A small network was shown many inputs. Here are its activations along a few directions, one row for each input.
In each table, some parts of the input vary, and every possible input appears once, in random order.
Descriptions start from the smaller parts, as in this example, which fits no table here: ring(5) and (point or ring(9) or (values(3) and line(6))).
Shared parts are said once, and a part with two or three values counts as separate values.

Other details of the inputs vary at random and push rows far along two fixed directions, the same in every table; ignore that.

Table:
row 1: [-47   7   5   7  28  -7  25  -9 -26  19  20   2 -19   4 -12]
row 2: [-18  35  16  -9   7   3  25 -23  -3   5  11  -3 -12  31 -29]
row 3: [-25  32  15  55 -12  -2 -12 -34   2  -1  24  22 -31  25 -12]
row 4: [ 34 -38 -43 -15   5   0   6  20   0 -21 -39 -27  46 -38   6]
row 5: [ 33   9  -1  38 -56  14 -58   7  28 -10  10  18 -16 -16   6]
row 6: [ 34  23   1  39 -48  23 -66   6  28 -16   5  14 -15  -5  10]
row 7: [-23  28  26 -16  21   4  16 -12 -10  17  19   1 -20  29  -7]
row 8: [-34   4 -11  -7  30 -14  53 -29 -24   3   6 -16   7  17 -28]
row 9: [-41  -7  19 -24  31 -17  44  -7 -18  17   5   3  -1  21 -12]
row 10: [ 29  20  11  31 -35  20 -70  18  19  -3   9  22 -24  -8  33]
row 11: [ 45 -36 -16 -55   7  -4   2  32   8  -5 -31 -24  36 -23  28]
row 12: [-24  10   7 -29  12 -11  50 -19  -5  13  11 -12  -6  26 -38]
row 13: [ 33 -47 -34 -30   1  -1  10  27   8 -20 -46 -18  47 -34  -1]
row 14: [-32  30  28  50  -2  -2 -20 -23  -7  10  32  27 -40  24  11]
row 15: [ 33 -47 -36 -49  36 -13  28  22 -15 -14 -43 -34  54 -31  36]
row 16: [  9 -14   1  28 -20  15 -51  23   9  -1  -1  18  -6 -25  22]
row 17: [-30  -2  16 -42  23 -16  53  -7 -14  26  19  -8  -8  16 -16]
row 18: [ 23  -9  -4  26 -27   6 -36   7  20 -20 -11  14  10 -11   4]
Each input here is: values(2) and (line(4) or ring(5)).
Q: Changing only the values(2) part turns row 4 into row 1. The same change can be made to row 2. Which row results?
A: row 7
Q: Change only the values(2) part in row 17. List by row number the other rows that result.
A: row 5
Q: Change only the ring(5) part in row 9. List by row number the other rows that result.
A: row 1, row 14, row 15, row 16

Table:
row 19: [ -7   1 -16 -44   8   2  41   9  -3  -5 -17 -14  17  -2 -47]
row 20: [ 30  10  12  30  -5  18 -61  19   2 -15   8  20 -15 -14  56]
row 21: [ 50 -12 -27   6 -17  -4 -27   3  14 -10   2 -25  12 -38  41]
row 22: [ 16  13 -31 -17  12  28  -2   6  -5  -6 -15 -30  12 -15  -4]
row 23: [-52  14  42  -3   1  17   3  -3 -11  34  38  19 -38  16 -32]
row 24: [-50  25  14  44   0  -1  27 -29  -9   0  25  23 -18  20 -60]
row 25: [-74   3  19  27  12 -10   9 -16 -22  18  34  30 -27  14 -21]
row 26: [ 22  24  12  -3 -26   4 -29  -2  23   2   5   9 -15  27  -4]
row 27: [ -5  -8  13 -57  44 -25  38  12  -9  13 -24 -14  19   8  24]
row 28: [ 16  -5 -32   9  20   8   3  -5 -13 -20 -27 -29  29 -23   0]
row 29: [ 10 -18 -10  57 -14  19 -69  22  10   2 -19  40  -5 -27  15]
row 30: [ -3  16   7  38  -8   3 -21 -13  10 -28 -10  17  13  26 -13]
row 31: [ 54 -30 -22   5 -36 -12 -15  14  34 -11  -6   0  10 -36  15]
row 32: [ -1  -6  -7 -36  54 -15  30  10 -35  -3 -18 -19   9  -7  28]
row 33: [-24  26  32  19  -6 -23  21 -39  10  17  39  17 -21  49 -14]
row 34: [-39  30  51  -6  14  -6  11  -8  -4  24  27  27 -31  36  10]
row 35: [  9  -2  -8 -53  26  10  31  -8  12 -17 -34 -20  21  23 -27]
row 36: [ 11   9 -22 -53  20  -5  36   6 -14  19   3 -42  18  -3  -5]
row 37: [ -2   9 -20  42 -14   1 -17 -19 -13  -3  17  -3  -7  -7  19]
row 38: [ 11 -25   1  39 -33  10 -61  28   9  -1   3  18 -22 -23  32]
row 39: [-33   1  22  16 -19  12 -28  11  -3  20  36  23 -38   3  -1]
row 40: [ -2 -35 -13 -17   1 -20  58 -12  -5  -5 -21 -19  26 -12 -17]
row 41: [ 18 -15 -10 -61  -7  -8  46  16   2   5 -13 -29  17 -10 -28]
row 42: [ 45 -26  -8  18 -25  -3 -23  -4  22 -30 -32   0  35  -4  32]
Q: What do these inputs look like to the network?
A: line(4) or line(5) or (values(3) and ring(5))
Q: Change only the values(3) part in row 28. List by row number the other rows that result.
A: row 24, row 30

Table:
row 43: [-29  35  23   6 -10 -10  31 -14  -5  13  31  17 -37  24 -36]
row 44: [-46  16  21  36  -1 -20  20 -32  -4  15  31  28 -34  27 -24]
row 45: [ 41  -5 -11   6  -8  -1 -22  -2   9 -25 -25  -6  22  -4  25]
row 46: [ 22 -29 -18 -53  16  10  20  11  10 -15 -43 -38  52  -6  -3]
row 47: [  2   6 -10  37  -2  -7 -22  -5  -5 -16   0  12  -5   0  18]
row 48: [-13 -44 -16 -52  26  -5  51   4  -6   0 -23 -25  43   0 -26]
row 49: [ 58 -27 -16  -5 -36  22 -58  26  33 -27 -31   0  32 -24  18]
row 50: [ 31  -7  19  13 -22  16 -54  25  28 -11  -9  21  -1 -13  38]
row 51: [ 20  22  -3  31 -10  -1 -33  -5   7 -20  -1  12  -7  10  23]
row 52: [  3  15  -9  48 -30  14 -35  -4   8 -10  12   3 -13 -18   0]
row 53: [ 16 -17 -15  22 -22  24 -48  12  17 -18 -19  -4  17 -23  10]
row 54: [ 71 -29 -19  -1 -31  -3 -38  15  33 -29 -39  -2  39 -25  36]
row 55: [ 35   8   1  16 -18  19 -59  27  18 -17 -19  23   2 -13  13]
row 56: [ -9  35  14  13  -3   2 -19  -2  -5  17  26  16 -37  11  -4]
row 57: [ -7  20  21  28 -18 -12  -5 -22  12   4  17  26 -25  24  -7]
row 58: [-30 -22   3 -32  18 -10  47   7  -9   9 -10  -1  10   7 -31]
row 59: [-34  16   5  23  13  17  -7  -9 -12   2   5  12 -14   9 -16]
row 60: [-55  25  10  25   0   5   6 -31 -12  26  44  -5 -39  18 -22]
row 61: [ -1   9  -3 -45  34 -17  59   4 -17   2 -10 -13  14   5 -23]
row 62: [  5 -27 -19 -18  28 -17  39  -7 -15 -10 -29 -23  36   0   4]
row 63: [-47  42   8  36  12   3  16 -25 -23   9  32  13 -37  13 -28]
row 64: [  7  -1   0  55 -23   3 -36 -13  11 -11   6  16  -9   0  11]
row 65: [-22 -22 -11 -33  15 -10  44  -9 -13  21  11 -24   7   4 -20]
row 66: [ -5   0  -3 -36   9 -10  54 -12  -5   4   5 -19  13  13 -31]
row 67: [-19  10   0   5  13  -5   4   4 -16  20  16   7 -21  -1  -6]
row 68: [ 71 -26 -22 -22 -35   4 -43  39  27 -12 -27  -8  18 -39  36]
row 69: [-10  20  11  13 -24   8 -17 -16   6  18  36   4 -30  17 -11]
row 70: [ 41 -13 -27 -43  17   7   2  17  -1  -6 -30 -33  29 -21  24]
row 71: [ -3   9   5  37 -11  14 -48  16   3  -6  -1  32 -15 -10  -1]
row 72: [  7  14  -6  27  -7  -2 -18  13  -5  -7   4  19 -12 -20  -2]
row 73: [-23   0   9  30  -8 -14   8 -24   2   5  15  16 -10  14 -11]
row 74: [  7 -40 -19 -55  15 -19  45  18  -9  11 -17 -25  22 -20  -3]
row 75: [ 37   1 -15   4 -28  18 -46   7  20  -5  -4 -19   4 -19  25]
row 76: [ -8  46   7  28  -4  12  -9 -14  -6  -2  18  10 -27  10 -11]
row 77: [-45  30  33  10  -8   3  11 -12   2  17  27  27 -38  38 -39]
row 78: [ -8 -40   7 -39  31  -8  35  19  -3   4 -22  -9  28 -10  12]
row 79: [-15  13  34   6   0   3 -11  -3  -1  11  17  14 -23  18  11]
row 80: [  0 -39  -7 -50  37 -14  39  14 -17   4 -18 -22  32 -12  24]
row 81: [ 15  28   0  34 -34  16 -37  -8  15 -12  12   0 -14  -6   0]
row 82: [-18 -14 -11 -23  12 -13  55  -9 -12   6   5 -17  14   1 -32]
row 83: [ 13  -7   2 -36  19 -10  14   8  -8   8  -6 -16  19   1  32]
row 84: [ 22 -24   5  15 -11   8 -44  26   9  -7 -11  11   4 -25  40]
row 85: [  6  10 -13  28  -7  16 -40   4  -4   3   8   2 -17 -19  19]
row 86: [-34  31  27  31   1  -6  15 -42  -2   8  30  12 -29  46 -23]
row 87: [  7  -3  -6  13 -21  -7   1  14   3  -4   2  12  -8 -19  -8]
row 88: [-19   7   1 -36  38   8  38  -7 -13   1 -17 -15  15  21 -21]
row 89: [-24 -18   0 -41  40 -21  48  -2 -28  18   2 -20  18   2  14]
row 90: [-13 -10  13 -55  37 -14  49  -2 -16  12  -1 -18  13  16  10]
Q: Changing only one part turns row 45 into row 62. The same change can be made to row 88. Which row results?
A: row 59
Q: Changing only one part turns row 55 into row 71. The same change can be made to row 66. Which row results?
A: row 82
Q: What do these inputs look like to the network?
A: values(2) and (line(4) or line(5) or (values(3) and ring(5)))
Q: Change only the values(2) part in row 80. List by row number the other rows that result.
A: row 90
Q: Change only the line(4) part in row 80. List by row number the other rows that result.
A: row 78, row 84, row 89
Q: Change only the values(3) part in row 53. List by row number the other rows that result.
A: row 52, row 60
